Each row below holds a small network's activations on one record, seen along a few directions.
Records have a field called FAMON. Each example row is followed by its value.
The word absent means that the record has no FAMON.
The largest differences between rows may come from other fields.
In the rows, zero is written as 500.
Strong random noise was added to every row along 5 fixed directions; ignore it. To show where, here is one row again and again, with new noise each time:
[385 557 592 484 356 553 564 501 477 598 538 424 628 424 537 477 659 527
 408 442 523 501 591 597 577 405 568]
[342 554 623 381 413 444 576 578 336 570 552 433 573 435 609 537 629 660
 520 505 545 447 668 589 716 509 452]
[465 603 546 329 405 455 476 499 420 587 528 412 502 490 498 446 806 596
 448 495 799 635 436 523 618 401 374]
[759 555 270 445 449 634 120 532 547 504 400 641 438 680 403 471 434 438
 663 431 660 652 234 571 371 787 473]
[650 465 320 682 680 600 555 426 906 371 591 530 469 475 297 535 217 180
 322 532 303 529 339 422 186 445 640]
[404 570 467 463 633 439 696 529 597 470 757 408 575 411 334 552 392 432
 409 565 405 536 547 516 570 493 536]
[362 360 699 608 405 526 581 606 393 473 326 569 521 408 890 655 364 638
 552 502 189 120 859 573 563 548 565]

[184 451 752 596 446 451 864 511 422 539 604 378 643 307 651 550 504 579
 365 516 211 271 885 558 640 324 654]
guv
[263 430 764 523 427 420 808 387 418 539 499 325 495 370 595 380 804 578
 271 508 523 456 671 455 530 134 560]
moz
[506 664 374 571 385 696 444 534 676 601 655 520 746 455 384 566 345 345
 465 381 404 538 495 656 507 620 647]
vogum
[471 671 451 197 644 281 594 545 457 486 742 384 416 487 388 552 642 593
 480 640 850 682 392 403 723 467 186]
moz
[293 428 669 490 662 288 886 485 483 404 630 364 418 349 576 561 499 559
 350 651 387 361 705 367 595 264 431]
vadir
[560 374 508 615 676 417 646 401 663 363 456 485 351 462 489 499 454 380
 357 600 429 452 425 292 314 260 461]
absent
[579 559 445 295 525 384 358 550 351 489 480 529 342 601 526 501 599 646
 642 554 791 592 382 452 606 628 261]
vadir
[559 650 420 425 385 607 384 477 582 609 571 466 592 521 363 434 667 437
 433 419 729 699 329 571 501 484 505]
ked
[453 586 355 365 700 349 647 481 443 444 842 404 472 554  83 390 413 456
 551 573 526 736 385 509 562 659 540]
moz
[612 533 344 509 707 476 510 558 738 372 599 564 432 480 469 686 201 375
 489 597 434 454 420 400 446 575 378]
vogum
[631 464 441 424 579 448 371 513 513 419 402 555 315 583 537 516 506 527
 554 560 640 533 370 430 433 560 358]
tebiv
[467 550 517 295 690 256 619 474 409 476 644 368 385 495 335 435 714 593
 464 640 776 690 385 357 630 354 277]
absent
[581 424 487 590 457 551 442 423 546 481 377 534 408 551 516 419 535 442
 460 472 506 511 425 460 320 442 568]
guv
[572 470 500 513 503 497 475 448 589 467 417 491 390 499 563 488 592 465
 409 526 612 508 407 410 389 351 427]
sonuv
[455 474 542 666 442 601 613 478 666 495 494 513 586 402 611 581 379 385
 370 471 279 343 623 511 399 390 626]
guv
[401 513 501 497 621 393 712 448 516 480 700 389 479 445 283 424 502 464
 406 552 472 596 501 467 504 421 565]
vogum
[412 431 495 489 726 327 700 544 417 365 649 500 383 498 424 548 236 554
 586 621 295 408 627 452 553 660 513]
tebiv
[431 470 529 459 616 391 660 419 460 463 607 392 417 501 304 348 606 502
 416 542 550 632 450 455 457 408 554]
vadir
[411 674 572 323 435 411 574 510 468 623 620 367 603 415 517 526 812 578
 391 527 821 624 475 449 748 261 278]
absent
[493 207 782 729 429 467 661 354 556 406  81 534 224 414 949 478 685 549
 266 537 433 189 638 273 210  56 483]
pazo
[546 562 380 460 519 501 461 436 495 532 616 471 489 578 233 360 540 437
 507 465 609 726 343 515 441 572 567]
pazo
[547 537 418 368 638 386 505 476 478 448 607 454 368 561 319 430 548 517
 522 570 679 660 340 433 505 533 399]
ked
[281 524 572 408 658 311 805 532 405 473 788 341 534 395 352 501 469 564
 454 610 392 510 661 510 680 473 525]
sonuv
[471 470 477 611 479 613 490 548 537 500 523 554 602 491 493 539 273 440
 550 447 234 400 612 622 458 671 690]
ked
[500 442 585 509 187 624 261 504 199 609 219 608 509 625 691 373 667 673
 707 329 546 446 567 670 512 684 603]
pazo
[385 558 635 492 357 529 616 457 561 587 513 375 599 367 615 504 755 504
 294 472 604 486 568 513 555 202 483]
sonuv
[322 666 596 318 593 314 854 433 603 543 814 231 536 323 333 476 827 495
 185 615 778 686 462 399 666 104 341]
tebiv

Here are new rows. What is FAMON for each?
[508 504 507 551 373 620 393 542 506 539 416 562 575 494 616 551 450 505
 552 427 420 411 563 606 501 586 559]
vogum
[621 596 366 449 428 608 266 528 526 569 500 542 604 576 392 485 527 451
 581 426 623 646 341 574 516 616 490]
absent
[548 399 484 655 497 553 585 327 619 445 456 477 407 528 361 318 546 339
 355 465 439 567 379 443 212 341 693]
moz
[485 483 380 351 863 242 642 526 400 347 768 444 301 570 167 442 313 547
 615 673 496 640 416 416 547 708 432]
ked
[518 532 467 421 582 443 515 496 559 463 566 442 451 487 449 514 545 479
 445 556 608 572 425 455 507 438 410]
sonuv
[402 584 526 370 507 420 602 525 445 524 650 407 539 458 456 513 584 558
 471 538 586 558 540 530 646 483 441]
moz
[498 641 320 421 429 583 336 540 351 603 702 506 656 624 183 381 405 490
 709 381 502 719 423 716 596 876 676]
sonuv
[424 319 608 658 533 502 614 543 458 403 394 575 444 454 703 581 253 543
 547 532 132 191 747 519 435 579 634]
ked
[503 390 602 514 538 394 569 506 495 406 344 526 312 454 783 605 510 581
 463 600 506 306 587 359 461 359 338]
sonuv
